Each row below holds a small network's activations on one input, seen along a few directions.
In each table, some parts of the input vary, and every possible input appears once, in random order.
Descriptions start from the smaller parts, as in this example, which fits no table here: one of 4 places along a line, together with either a single point or one of 11 places around a ring or (one of 3 separate values, together with one of 5 places around a ring).
Shared parts are said once, and a part with two or three values counts as separate values.
(in the rows, 128 means zero)

Other details of the inputs vary at random and push rows far along two fixed directions, the same in every table; ignore that.

Table:
r1: [167  71 128 106 150 101  80 224 122  82 139 143]
r2: [120 127 131 142 144 145 158  97 129 131 124 142]
r3: [153  61 150 121 143 103 111 241 142 115 145 136]
r4: [113 122 135 125 132 164 149 107 128 132 109 137]
r5: [135 159 104 126 138 137 136 110 131 140 102 164]
r6: [110 144 121 136 124 153 138 122 121 136  96 115]
r7: [113 151 134 147 133 141 128 101 135 131 108 119]
r8: [152  64 167 123 141 110 109 236 149 105 152 142]
r9: [114 131 115 138  96 159 141 120 134 137 112 131]
r10: [105 138 130 134 148 142 135 100 135 126 108 127]
r11: [126 150 118 116 151 144 142 103 136 124 107 177]
r12: [136 145 113 136 135 169 125 107 111 100 108 153]
r13: [113 139 115 145 102 154 152 119 131 142 128 138]
r14: [131  70 143 114 116 101  92 243 151  94 136 122]
r15: [109 149 138 136 120 157 135 113 125 128 105 117]
r16: [101 138 134 124 136 157 143 110 124 124 106 124]
r17: [123 134 140 136 116 161 140 108 127 138 112 127]
r18: [113 130 134 133 139 160 160 108 125 137 125 144]
r19: [141 153 151  85 108   5  78  70  89 187 205  33]
r20: [146 143 145  94  79   9  98  70  94 183 232  54]
r21: [155 155 125  70  81  20  70  63  69 156 228  62]
r22: [127 143 106 149 138 143 146 109 129 133 112 113]
r23: [105 145 110 149 114 141 129 115 144 129 106 125]
r24: [117 136 120 136 150 147 152  97 134 120 121 123]
r25: [165  85 151 105 153  90  90 228 157  94 137 172]
r26: [128 140 136 154 128 143 150  97 129 138 126 133]
r27: [128 132 110 122 150 168 133 105 112  95 108 160]
r28: [123 130 122 137 120 161 144 119 124 145 100 126]
r29: [126 147 124 150 136 149 144 102 134 124 119 117]
r30: [118 144 100 150 114 142 144 110 140 126 122 118]
r31: [129 136 118 153 131 139 152 106 124 146 117 130]
r32: [155  84 127 105 130  83  89 234 161  97 142 172]
Each input here is: one of 4 places along a line, together with either one of 2 separate values or one of 6 places around a ring.
The inputs of r19 and r7 match in every part but the place on the line of 4. If r31 is changed in the same way as r19 into r7, which row does it become? -> r26
Start at r14 and move only the place on the line of 4, one step at a time. The first step leads to r6. Which rows follow, in order? -> r15, r16
Start at r18 and move only the place on the line of 4, one step at a time. The first step leads to r8. Which rows follow, in order? -> r3, r13

Table:
r33: [119  84 144 151 145 183 144 174 142  98 103 129]
r34: [ 85 185  89 175 102 189 164  51 125 142  81 117]
r35: [151 114 154  81 141  83 105 133 107 122 176 136]
r36: [144 140 117 130 104  81 133 120 140 162 166 137]
r37: [124  91 119 154 112 169 125 196 144  95 106 129]
r38: [149 153 108 112 127  90  94 113 111 122 144 119]
r39: [100 169 145 139 115 144 165  42 111 187 128  97]
r40: [114 104 125 156 113 162 138 194 158 126  92 149]
r41: [134 115  95 127 142 156 115 173 139  87  92 173]
r42: [ 91 181 127 148 124 151 162  15 107 161 120  85]
r43: [127 123 170  98 133  64 107 121 124 152 168  67]
r44: [133 129 126 107 159 129 123 109 115 117 125 140]
r45: [132 108 131 157 157 156 171 157 167 126 111 185]
r46: [157 122 127  91 114  73  81 144 116 121 161 133]
r47: [135  84 158 124 135 109 130 169 128 130 148 100]
r48: [122  99 114 157 113 166 141 191 147 111  97 138]
r49: [117 193 102 149 160 184 160  31 110 129  85 148]
r50: [154 136 129  78 102  62  86 124 101 134 188 123]
r51: [115 108 123 145 125 148 122 197 166 106  90 137]
r52: [156 124 156  79 139  62  94 106 103 135 179 115]
What is each input in this table made of? -> one of 2 separate values, together with either a single point or one of 4 places along a line or one of 5 places around a ring
The inputs of r47 and r48 match in every part but the choice among 2 separate values. If r44 is changed in the same way as r47 into r48, which row does it become? -> r41
